A small network was shown many inputs. Here are its activations along a few directions, one row for each input.
Each table varies a few parts of the input and shows all the possible inputs, shuffled.
A made-up example of a description, with smaller parts first: one of 2 separate values, together with either a single point or one of 9 places along a line or (one of 4 places along a line, together with one of 8 places around a ring).
Shared parts are said once, and a part with two or three values counts as separate values.
In the rows, 128 means zero.

Other details of the inputs vary at random and push rows far along two fixed directions, the same in every table; ignore that.

Table:
row 1: [150 102 110 129 103 101 119 168 126 163  84 149 120]
row 2: [149 142 100 162 109 139 162 149 124 120 110 125 104]
row 3: [156 140  99 171 102 138 161 141 111 124  92 137 102]
row 4: [ 93 114 145 113 139 135 116 111 145  75 151 108 131]
row 5: [131 153 137 135 131 143 138 110 117 125 141 125 133]
row 6: [111 130 137 101 152 117 115 133 141 142 173 111 144]
row 7: [116 133 159  95 143 126 107 106 123 151 156 129 157]
row 8: [166 131 100 180  93 139 163 139  99 133  64 152  95]
row 9: [131  75 124  89 123  73  87 185 145 188 110 144 146]
row 10: [ 94 159 164  83 170 142 116  94 140 127 218  91 173]
row 11: [ 87 170 175  75 174 144 109  75 136 124 228  93 177]
row 12: [137  94 124 115 117  94 105 159 127 173  98 150 134]
row 13: [129 106 101 167  98 137 149 148 136  69  78 131  84]
row 14: [124 142 152 115 139 137 124 105 118 137 150 127 148]
row 15: [125 154 136 136 133 142 139  98 113 128 131 133 127]
row 16: [115  26 152  87 116  75  65 164 143 148  81 151 145]
row 17: [122 161 134 133 138 149 143 106 122 118 158 112 136]
row 18: [115 128 158  97 146 128 110 109 123 152 160 123 162]
row 19: [122 154 119 138 137 135 145 126 132 119 148 118 118]
row 20: [146 117 118 147 113 118 133 138 111 151  86 154 113]
row 21: [141  74 123 142 112 124 112 128 138  99  58 155 110]
row 22: [114  97 156  69 146  94  80 149 143 174 164 123 175]
row 23: [158 139  89 179  95 130 160 149 112 128  67 150  87]
row 24: [122 153 127 134 139 135 138 112 122 124 146 124 126]
row 25: [140  67 121  94 116  78  92 201 148 189 108 137 146]
row 26: [126 193 120 157 131 169 172 100 124  90 156 107 110]
row 27: [104  93 163  63 156  87  72 135 141 182 168 130 176]
row 28: [115 157 115 160 137 182 158  82 146  30 136 109  99]
row 29: [154 167  98 184 105 155 177 132 112 102  99 130  92]
row 30: [103 115 138 132 128 139 124 108 135  71 129 116 121]
row 31: [125 139 133 129 138 131 128 113 118 136 142 128 130]
row 32: [129 185 130 161 132 172 167  85 109  98 148 114 120]
row 33: [135 107 105 155 115 144 136 126 145  68  85 136  98]
row 34: [165 130  82 188  95 128 162 155 107 129  61 151  80]
row 35: [137  89 135 101 122  97 100 157 129 175 120 138 150]
row 36: [128 142 138 122 130 132 126 115 122 137 139 129 136]
row 37: [ 89 156 177  82 179 142 107  67 125 133 215 105 172]
row 38: [152  94 107 135 108 101 121 171 122 163  88 145 119]
row 39: [137  77 127  88 118  78  87 186 144 187 110 143 148]
row 40: [139  69 133  89 115  76  82 177 135 195  97 153 149]
row 41: [112 115 134 125 140 147 117  97 149  70 129 122 126]
row 42: [115 118 139 131 138 152 120  87 144  68 123 126 124]
row 43: [125 162 123 140 138 148 150 111 122 112 157 110 124]
row 44: [129 136 133 126 134 132 129 116 119 137 142 124 134]
row 45: [118 162 126 135 143 141 144 110 127 115 157 116 124]
row 46: [156 128  99 158 101 124 149 170 128 135  88 137 103]
row 47: [119 167 126 139 145 147 148 105 124 110 163 111 123]
row 48: [121 148 129 116 135 130 132 130 138 129 153 116 132]
row 49: [134  90 127  97 125  94 102 170 140 172 129 130 149]
row 50: [ 89  91 165  91 144 119  90 107 145  99 150 116 151]
row 51: [153 129  98 154 100 121 146 159 123 138  83 143 101]
row 52: [122 196 115 162 134 167 174  98 124  88 154 109 105]
row 53: [126 152 120 136 136 140 146 127 130 119 153 110 122]
row 54: [123 143 147 115 135 134 124 103 118 139 140 131 141]
row 55: [164 131  99 181  96 138 161 138  98 133  64 152  90]
Description of these inputs: one of 5 places along a line, together with either one of 2 separate values or one of 9 places around a ring.
Question: The inputs of row 8 and row 49 match in every part but the place on the line of 5. If row 20 is changed in the same way as row 8 into row 49, which row does it become?
Answer: row 45
Question: The inputs of row 31 and row 37 match in every part but the place on the line of 5. If row 5 is changed in the same way as row 31 into row 37, which row does it become?
Answer: row 14
Question: Which other rows does row 11 become when the place on the line of 5 takes its other values? List them by row number.
Answer: row 7, row 26, row 36, row 39
Question: List by row number the other rows that have the place on the line of 5 in common with row 23.
Answer: row 1, row 3, row 11, row 17, row 22, row 24, row 30, row 34, row 38, row 41
Question: Which other rows does row 21 become when the choice among 2 separate values takes its other values? List them by row number.
Answer: row 16
Question: Which other rows does row 26 become when the place on the ring of 9 takes its other values? List them by row number.
Answer: row 2, row 6, row 19, row 25, row 46, row 48, row 52, row 53

Table:
row 56: [152 104  97 164 101 120 135 156 124 118  67 148  96]
row 57: [143 152 121 153 123 141 150 119 114 135 117 137 117]
row 58: [118 181 138 130 151 162 152  89 124 108 186  97 139]
row 59: [124 175 125 144 130 150 155 114 116 114 153 116 118]
row 60: [124  61 133  86 124  85  81 173 156 163 106 141 144]
row 61: [111 185 135 135 150 161 157  91 123 107 188  99 137]
row 62: [ 97 101 163  79 157 118  91 112 143 130 171 116 162]
row 63: [124 152 123 148 125 154 151 103 128  86 126 121 112]
row 64: [132 164 125 143 130 151 154 108 117 117 151 111 127]
row 65: [110 169 138 145 144 164 145  77 122  75 161 108 124]
row 66: [115  77 144  87 125  95  86 152 145 151 120 134 148]
row 67: [122 172 134 144 133 151 155 112 112 117 154 116 121]
row 68: [127  65 135  90 123  80  78 174 149 164 107 141 149]
row 69: [145 117 106 164 104 132 143 136 118 105  82 143  99]
row 70: [148 139 107 156 109 122 148 139 108 145  96 141 105]
row 71: [148 118  99 166 110 133 146 142 127 104  83 142  95]
row 72: [149 140 103 156 113 127 146 141 114 145  94 146 109]
row 73: [145 139 108 155 103 127 149 152 110 137 100 138 105]
row 74: [145 122 113 165 105 132 144 142 122 110  81 140 102]
row 75: [112  91 151  95 144 107  90 134 140 140 144 126 153]
row 76: [113 178 150 128 151 162 150  83 117 111 188  97 145]
row 77: [121  73 134  90 136  96  88 153 151 148 123 135 144]
row 78: [138 134 107 162 116 146 150 119 122  92 100 133 100]
row 79: [107 166 143 132 141 162 144  79 126  79 161 107 131]
row 80: [124  92 140  95 130  94 101 163 131 181 137 130 157]
row 81: [156 119 105 157 105 112 143 157 109 160  78 150 102]
row 82: [147 150 123 149 120 145 148 123 116 132 116 134 120]
row 83: [107 163 147 134 144 163 146  81 127  81 162 108 131]
row 84: [140  82 128  90 129  81  87 172 143 196 116 148 151]
row 85: [151 151 112 150 118 145 152 132 123 126 119 128 115]
row 86: [ 84 125 173  63 169 125  89  96 152 121 203 101 178]
row 87: [136 151 114 155 114 139 156 129 111 127 124 124 118]
row 88: [118  73 134  91 136  97  87 153 151 149 123 135 142]
row 89: [109  91 155  86 139 108  94 134 145 140 142 126 155]
row 90: [126  62 133  85 125  84  82 173 155 162 106 142 146]
row 91: [131 170 125 142 135 149 148 100 119 123 146 125 125]
row 92: [153 109  98 162 100 120 138 162 132 120  66 146  97]
row 93: [133 165 132 136 129 154 147 106 117 118 149 116 131]
row 94: [ 85 148 177  59 179 122  90  89 136 156 221 105 190]
row 95: [ 81 120 175  63 171 126  86  88 146 119 205 102 176]
row 96: [119  81 143  92 127  92  84 155 144 152 122 134 151]
row 97: [119  70 143  92 134  96  87 150 141 150 122 136 149]
row 98: [142  81 131  87 123  86  86 174 141 192 114 146 155]
row 99: [115 170 130 149 148 165 149  83 130  75 159 109 118]
row 100: [124 153 128 151 123 152 149 103 122  86 128 122 115]
row 101: [122 148 120 152 128 157 149  99 125  84 127 122 106]
row 102: [124  61 138  85 119  83  80 168 146 162 104 143 148]
row 103: [125 169 133 142 141 149 149 100 113 127 147 125 129]
row 104: [133 138 112 158 111 146 150 122 127  95  99 131 100]
row 105: [151 140 100 158 114 123 151 143 116 145  97 141 101]
row 106: [114  91 140  91 145 108  93 136 148 135 143 126 149]
row 107: [ 84 122 182  66 170 123  89  96 148 124 205 103 180]
row 108: [121  79 136  89 132  95  89 158 152 149 121 134 148]
row 109: [139 135 108 165 115 145 151 120 122  92 102 134 100]
row 110: [ 83 121 170  65 173 127  88  91 150 119 204 102 173]
row 111: [124 149 123 152 127 156 148  97 119  83 127 122 112]
row 112: [147 134 102 158 105 127 153 152 115 139 102 134 111]
row 113: [116  69 144  91 133  98  86 149 142 152 122 136 146]
row 114: [147  99 101 160  96 123 136 150 121 118  63 149  93]
row 115: [142  75 139  89 121  88  89 177 136 191 114 141 156]
row 116: [106 130 161  75 158 113  93 110 136 163 185 119 174]
row 117: [130 164 129 142 129 151 152 105 114 117 151 111 129]
row 118: [146 115 109 167 107 134 146 137 118 106  82 143  98]
row 119: [126 154 123 153 124 152 151 106 127  86 127 122 113]
row 120: [155 123  95 157 104 110 145 168 118 154  84 147  96]
row 121: [117 182 148 120 149 162 141  80 121 113 182 108 146]
row 122: [147 102 108 159  95 124 140 154 125 121  63 149  96]
row 123: [124 174 124 145 133 144 155 107 114 119 152 117 116]
row 124: [166 120  98 153 103 122 140 163 125 152  77 151 108]
row 125: [157 122  97 156 103 110 142 158 114 158  79 149 101]
row 126: [113 169 135 141 144 162 150  88 134  78 159 110 124]
row 127: [105 190 146 128 150 154 149  81 114 111 190 103 134]
row 128: [145 138 111 159 110 124 151 146 109 143  99 140 102]
row 129: [165 117 101 151  97 121 140 165 120 149  79 146 109]
row 130: [155 123  97 155 101 115 145 175 120 149  85 145 100]
row 131: [129 173 121 144 141 149 151 105 120 124 145 125 123]
Question: The inputs of row 86 and row 83 match in every part but one. If row 63 is changed in the same way as row 86 into row 83, which row does it become?
Answer: row 89
Question: What do these inputs look like to the network?
Answer: one of 4 places along a line, together with either one of 9 places around a ring or (one of 2 separate values, together with one of 5 places along a line)
Question: Which other rows does row 79 become when the place on the line of 5 takes its other values? List them by row number.
Answer: row 66, row 96, row 100, row 102
Question: Which other rows does row 76 become when the place on the ring of 9 takes its other values? List them by row number.
Answer: row 57, row 67, row 80, row 81, row 82, row 103, row 115, row 128
Question: Which other rows does row 96 become when the choice among 2 separate values takes its other values? List them by row number.
Answer: row 65

Table:
row 132: [129 207 111 165 137 172 183  86 117  96 154 114 106]
row 133: [107 158 120 153 142 173 159  87 143  43 159  97 105]
row 134: [177 109  76 174  76  99 145 200 114 164  39 165  84]
row 135: [111 154 148 112 133 134 131 114 119 137 167 107 149]
row 136: [104  64 175  52 152 104  55 128 171 130 148 128 183]
row 137: [107 102 157  61 154  88  81 149 148 189 173 124 177]
row 138: [145 208 102 183 139 176 183  76 105  95 145 119 101]
row 139: [142 208 119 190 133 181 187  75  95  91 145 117 105]
row 140: [140 206 114 180 140 177 179  75 103  97 151 117 108]
row 141: [184 101  69 172  88 107 148 189 115 172  36 171  85]
row 142: [ 82 113 157 104 157 127 100  88 141  90 155 121 135]
row 143: [126 199 127 169 121 176 186  85 101  93 149 110 112]
row 144: [123 159 141 118 146 141 136 108 127 138 163 117 137]
row 145: [107 120 155  95 154 148  99  89 161  85 155 118 154]
row 146: [ 99 110 147 112 137 140 121 113 140  78 161  97 141]
row 147: [179 104  83 184  72 106 158 197 109 162  27 168  84]
row 148: [114 101 152  55 159  90  79 144 150 192 173 124 172]
row 149: [114  98 155  63 159  95  78 145 142 194 172 128 178]
row 150: [ 97 160 126 157 145 165 150  62 128  46 137 120  94]
row 151: [108  67 156  54 154 105  58 126 179 130 146 130 173]
row 152: [106 104 164  65 148  88  81 153 141 185 171 119 178]
row 153: [126 212 118 170 133 175 181  88 112  92 154 109 106]
row 154: [174  62  94 165  69 120 127 172 132 107   7 167  94]
row 155: [118 148 153 109 136 139 132 106 118 142 166 112 146]
row 156: [ 97 157 138 162 131 170 156  61 110  41 132 115 101]
row 157: [185  93  84 180  74 105 146 182  97 170  34 164  95]
row 158: [140  99 111 107 119  86 105 179 138 183 106 142 133]
row 159: [126  51 127 112 115  94  96 182 151 123  96 132 130]
row 160: [108 105 163  63 146  86  78 154 139 184 176 122 177]
row 161: [120 153 148 116 150 142 132 108 119 142 169 119 149]
row 162: [115 163 131 107 148 127 124 116 132 137 177 114 142]
row 163: [181  93  85 174  72 112 150 187 100 170  33 166  93]
row 164: [ 95 162 142 162 142 169 154  61 116  41 138 117 100]
row 165: [140  93 126 108 101  88 105 179 120 179 107 140 139]
row 166: [164  64  74 183  76 111 142 198 137 104  22 154  72]
row 167: [116 101 165  69 148  96  87 146 138 186 163 125 170]
Question: What do these inputs look like to the network?
Answer: one of 4 places along a line, together with either one of 3 separate values or one of 6 places along a line
Question: The inputs of row 166 and row 133 match in every part but the place on the line of 4. If row 137 is changed in the same way as row 166 into row 133, which row does it become?
Answer: row 132
Question: Which other rows does row 156 become when the choice among 3 separate values takes its other values? List them by row number.
Answer: row 146, row 154
Question: Which other rows does row 139 become when the place on the line of 4 takes its other values? List them by row number.
Answer: row 138, row 140, row 157
Question: Which other rows does row 145 become when the choice among 3 separate values takes its other values? List them by row number.
Answer: row 142, row 166
Question: List by row number the other rows that have the place on the line of 4 in common with row 139.
Answer: row 136, row 147, row 152, row 159, row 160, row 161, row 164, row 167
